Each row below holds a small network's activations on one input, seen along a few directions.
In each table, some parts of the input vary, and every possible input appears once, in random order.
A made-up example of a description, with smaller parts first: ring(8) and (point or (values(2) and line(4)) or line(9)).
Shared parts are said once, and a part with two or three values counts as separate values.
(in the rows, 128 means zero)

Other details of the inputs vary at random and push rows far along two fixed directions, the same in every table; ignore that.

A family of inputs:
x1: [138 160 129 159 142 143 100 112 108 103 157 146 122 115 173]
x2: [135 173 134 145 126 144  85 120 120  93 147 141 133 120 165]
x3: [113 113 101 108 140  97 166 135 130 153 133 109 142 115 107]
x4: [126 122  98 137 130 110 165 128 134 139 128  80 116 112 114]
x5: [115 120 110 126 146 115 179 134 137 137 121 108 147 113 104]
x6: [132 164 136 145 129 149  85 125 125 109 143 159 145 100 162]
x7: [131 112 147 116 144 116 150 175 119 150 105  93 116 127  87]
x8: [134 161 131 134 129 121  73 124 123 121 150 160 136  95 156]
x9: [144 153 136 138 142 130 106 108 121  92 148 164 123 129 166]
x10: [116 127 119 115 134 123 159 131 148 121 114  90 154 115  95]
x11: [131 127 105 143 129 117 173 126 133 135 126  80 119 111 111]
x12: [147 129 145 158 148 145  76 136 112 119 129 186 123 154 125]
x13: [113 121 110  97 129 106 146 132 141 137 128  91 148 117  96]
x14: [127 106 110 136 150 134 145 169 128 147 124 109 138 149  68]
x15: [134 134 175 130 145 149  81 154  97 123 133 162 115 142 155]
x16: [100  41 154 113  24 187 161  47 144 177 108 146  87 215 194]
x17: [139 152 132 132 141 137 105 113 117  94 158 162 128 133 170]
x18: [143 165 139 148 126 132  86 120 127 108 133 164 136  92 152]
x19: [125 114 148 120 150 124 150 177 122 148 108  89 121 130  91]
x20: [129 120  99 110 135 101 169 133 140 128 131  94 124 124 108]
x21: [137 168 130 134 124 117  74 118 118 107 152 143 123 117 160]
x22: [140 169 130 141 125 120  78 117 122  97 139 146 120 113 158]
x23: [136 132 169 117 143 123  70 152  95 138 136 163 105 139 150]
x24: [ 98  39 176  93  18 200 160  43 160 154  76 165 115 217 171]
x25: [126 120  98 103 135  98 164 134 136 138 144  92 127 128 110]
x26: [116 113 102 116 141 100 171 135 134 143 120 112 138 111 104]
x27: [139 174 138 151 128 136  86 115 124  92 137 143 128 117 161]
x28: [137 165 140 151 130 142  86 120 129 107 134 161 140  96 158]
x29: [130 102 105 123 146 111 133 164 126 163 126 112 127 149  66]
x30: [111 126 115 109 134 129 158 137 143 122 125  88 159 118  98]
x31: [126 129 106 146 135 126 174 127 136 133 128  76 124 113 114]
x32: [121 118 109 123 140 106 178 133 134 139 118 112 142 110 101]
x33: [133 102 106 130 146 114 138 164 129 153 114 115 124 145  64]
x34: [110  38 165  99  22 193 178  44 155 155  92 166  93 228 185]
x35: [116 121 111 104 130 109 151 131 145 128 115  94 145 113  93]
x36: [145 172 137 148 123 127  86 114 122  93 136 147 123 113 156]
x37: [125 109 141 109 145 110 142 177 119 155 108  93 111 128  89]
x38: [110 119 106 120 145 121 178 139 132 138 131 106 152 115 108]
x39: [138 162 131 141 129 125  78 123 127 112 137 163 132  91 154]
x40: [153 128 143 154 144 136  76 136 109 121 127 189 118 150 120]
Description of these inputs: line(5) and (values(2) or ring(6)).
Question: Changing only the line(5) part turns x14 into x29. The same change can be made to x17. Which row results?
Answer: x25
Question: Change only the line(5) part in x35. List by row number the other rows that result.
Answer: x10, x13, x24, x30

A family of inputs:
x41: [138 122 147 145 127 151  83 108 112 120 137 206 121 155 166]
x42: [121 129 163 129 102 159  99  92 124 115 125 175 129 140 183]
x43: [122 120 124 121 128 117 157 133 128 138 125 102 120 124 125]
x44: [140 157 142 141 123 141  81 123 125 104 134 152 127 127 148]
x45: [155 210 130 157 185 107  71 155 105  73 157 140 141  68 141]
x46: [135 145 155 131 113 149  82 111 121 103 132 167 123 141 168]
x47: [110  78 129 105  83 140 161  94 140 155 113 128 112 171 142]
x48: [123 150  82 125 157  93 152 149 143 124 136  85 162  84  78]
x49: [150 172 135 148 151 110  58 137 105 105 149 159 116 108 150]
x50: [129 143  89 127 144 107 158 138 145 118 133  91 151 105  90]
x51: [140 190  67 147 198  73 161 177 135 100 150  60 165  48  63]
x52: [124 127 126 135 110 145 152 133 145 131 113  93 130 127 114]
x53: [140 149 142 143 135 126  86 101 107 107 146 180 115 123 183]
x54: [126 125 127 130 118 130 144 141 138 144 117 100 126 115 113]
x55: [144 167 128 136 162  99  83 148 106 109 149 136 121 102 135]
x56: [152 179 128 148 200 101  76 185  97 104 151 140 135  87 110]
x57: [136 142 130 140 124 131 103 105 124 116 139 171 130 116 162]
x58: [144 164 126 148 155 119  99 113 110  97 156 154 125 107 165]
x59: [131 132 150 130 113 142 100  96 121 118 134 181 122 129 179]
x60: [115 108 127 107 105 137 164 123 147 134 115 101 132 146 116]
x61: [108  80 143 108  78 154 173 115 146 164  99 105 116 155 130]
x62: [137 106 157 138 111 157  76  90 117 122 123 220 120 169 165]
x63: [126 126 110 116 139 110 157 139 131 131 136  87 127 125 109]
x64: [110  97 123 116  94 150 187 105 153 139 108 101 133 148 125]
x65: [131 138 109 125 183  96 151 188 120 135 133  87 139 102  72]
x66: [121 117  93 114 129 104 169 139 146 146 126  92 141 113  87]
x67: [114  91 130 109  87 141 157 129 149 163 104  99 121 149 108]
x68: [146 151 147 142 164 120  76 151  97 115 141 166 121 126 135]
x69: [114  91 132 116  95 147 179 108 139 147 116 100 113 158 139]
x70: [121 103 114 133 101 142 168  96 141 138 126 118 121 148 139]
x71: [125 132 162 142  93 168  87  97 128 120 119 170 125 140 174]
x72: [103  53 138 116  46 172 178  64 150 166  98 142 104 195 162]
x73: [145 168 144 148 151 118  76 131 101 104 146 157 115 106 164]
x74: [119 129 117 121 130 125 175 140 142 126 120  81 139 116 106]
x75: [118 141 118 125 139 119 152 152 137 130 120  80 146  96  98]
x76: [126  95 137 125 119 140 135 147 135 153 102 118 123 152  88]
x77: [112  93 119 100 101 128 169 118 147 154 115 110 130 142 115]
x78: [138 176 136 132 159 112  72 133 113  94 150 159 146  93 148]
x79: [132 102 166 130 108 159  89  92 109 128 128 214 110 181 181]
x80: [124 122 111 118 131 116 159 145 134 138 129  75 123 128 100]
x81: [125 125 113 133 128 116 158 149 134 146 119  76 119 116  99]
x82: [137 133 143 132 116 142  88  86 115 107 148 183 114 151 186]
x83: [144 144 146 149 150 137  77 152 108 121 134 162 120 130 133]
x84: [126 141 114 119 151 102 157 157 131 133 130  88 138  91 102]
x85: [104  91 120 121  83 154 172  92 155 147 107 119 140 146 130]
x86: [132 137 102 123 186  83 160 190 118 137 133  79 140 102  60]
x87: [124 100 132 116 136 126 148 160 131 150 106 104 130 139  79]
x88: [144 133 162 148 130 147  65 128 103 122 131 191 110 154 156]
x89: [121 151 101 117 159  95 151 172 137 129 128  61 156  84  70]
x90: [134 139 146 119 128 124  92 120 117 119 138 165 125 125 159]
x91: [119  83 131 113 122 134 155 128 136 151 107 129 130 157  98]
x92: [122 154  94 127 165  97 163 155 139 122 134  75 160  74  85]
x93: [129 138 111 133 146 114 160 151 128 130 133  71 125 109 105]
x94: [115  96 128 105 106 124 160 122 134 151 117 106 115 152 124]
x95: [114  63 133 119  88 156 166 103 139 164 106 148 117 190 124]
x96: [135 141 149 123 124 130  85 126 118 120 134 160 121 125 154]
x97: [153 177 129 152 155 117  67 137 108  98 157 146 120 107 147]
x98: [109  67 128 111  64 153 160  78 146 160 109 142 109 186 149]
x99: [134 134 116 122 179  95 136 177 121 130 127 102 141 106  69]
x100: [129 153 132 128 136 125  91 111 123 105 141 162 144 113 152]
x101: [114  77 134 114 109 150 162 124 135 157 110 133 122 169 120]
x102: [143 173 119 136 160 111  96 129 121  90 150 146 144 100 138]
x103: [111 110 128 118  96 143 144 127 149 147 108  99 136 138 107]
x104: [115  84 137 128  74 167 168 103 145 156 107 101 106 171 137]
x105: [145 156 119 146 141 121  86 104 115 100 158 170 125 123 162]
Question: Describe the family of inputs behind these rows.
Answer: line(5) and (values(3) or (values(2) and ring(5)))
Question: Changing only the line(5) part turns x79 into x95. The same change can be made to x64. Which row results?
Answer: x51
Question: Changing only the line(5) part turns x48 into x103. The same change can be made to x85. Which row results?
Answer: x71
Question: Change only the values(3) part in x91. List by row number the other rows that result.
Answer: x79, x101
Question: Change only the ring(5) part in x66. List by row number the other rows that result.
Answer: x48, x50, x98, x105
Question: Change only the line(5) part in x104. List by row number the other rows that result.
Answer: x58, x69, x70, x93
Question: Change only the ring(5) part in x42. List by row number the other rows that result.
Answer: x43, x69, x74, x84

A family of inputs:
x106: [142 139 174 165  86 174  49  95 119 117 116 189 102 143 189]
x107: [135 137 144 136 122 118 106  98 109 126 137 165 101 120 184]
x108: [140 149 177 170  94 194  72 100 121  99 124 187 111 154 198]
x109: [142 174  76 140 172  69 116 172 119 131 162  78 129  75  92]
x110: [136 131 133 126 100 144  73  77 138  98 136 200 131 162 162]
x111: [ 98  77 108 110 105 145 235 112 163 153 102  92 150 139 105]
x112: [ 96  59 123 111  66 174 185  72 162 148 100 126 137 198 127]
x113: [141 188 120 151 180 116  97 177 116  91 140  83 148  86  92]
x114: [147 147 119 160 129 116  92 107 112 119 147 149 100 117 162]
x115: [152  90 171 140 143 144  64 119  79 137 138 242  81 201 175]
x116: [124 153 127 134 153 102 145 172 130 140 112  72 136  70  89]
x117: [142  90 149 137 153 137  87 125 101 138 128 235 124 180 125]
x118: [139 147 159 128 103 151  69 124 132 106 125 141 118 148 141]
x119: [151 158 121 165 140 137 115 111 113 101 157 145 111 127 170]
x120: [135 167  97 104 179  74 122 153 128  97 150 121 165  76  93]
x121: [ 91  70 105  84  89 123 200 120 162 181 102  94 148 134  91]
x122: [140 172 163 149 150 153 100 143 111  96 132 151 133  96 164]
x123: [149 154 122 129 129 112  82 113 121 100 154 144 107 142 153]
x124: [125 125 121  93 132  97 149 133 127 128 140  99 121 129 127]
x125: [ 92  51 125 103  65 149 205  82 162 177  86 123 131 157 123]
x126: [117 133 135 107 129 118 136 173 136 153 112  79 137  93  95]
x127: [145 215 105 116 216  54 115 225 119  94 147  46 164  33  50]
x128: [117 143  99 113 176  94 169 145 135 114 137  94 172  91  87]
x129: [126 169 151 125 170 124 104 163 112  99 131 111 146  92 126]
x130: [104  87 122 114  71 150 168 150 160 183  91  54 125 146  79]
x131: [142 178  97 142 198  83 162 168 111 104 159  85 134  64 118]
x132: [101  72 114  84  90 115 203 129 145 186 114  66 113 141 108]
x133: [ 96  61 128  86  95 140 224 107 143 161 109  66 118 172 119]
x134: [146 154 114 162 141 146 115 102 129  94 146 171 144 118 150]
x135: [129 133 107 134 141 119 144 125 124 118 143  95 122 140 127]
x136: [138 130 138 160  93 154  69  63 124 113 130 221 121 144 188]
x137: [110  23 168 108  91 176 174 157 133 201  70 123 102 220  76]
x138: [135 148 110 139 123 121  78 110 128 121 144 176 142 114 138]
Question: Describe the family of inputs behind these rows.
Answer: values(3) and (point or (values(2) and ring(5)))
Question: Changing only the values(3) part turns x110 into x118. The same change can be made to x125. Which row results?
Answer: x116
Question: Change only the values(3) part in x126. List by row number the other rows that result.
Answer: x121, x132
Question: Change only the values(3) part in x136. List by row number the other rows that result.
Answer: x106, x114
Question: Change only the values(2) part in x108. List by row number the other rows that result.
Answer: x122
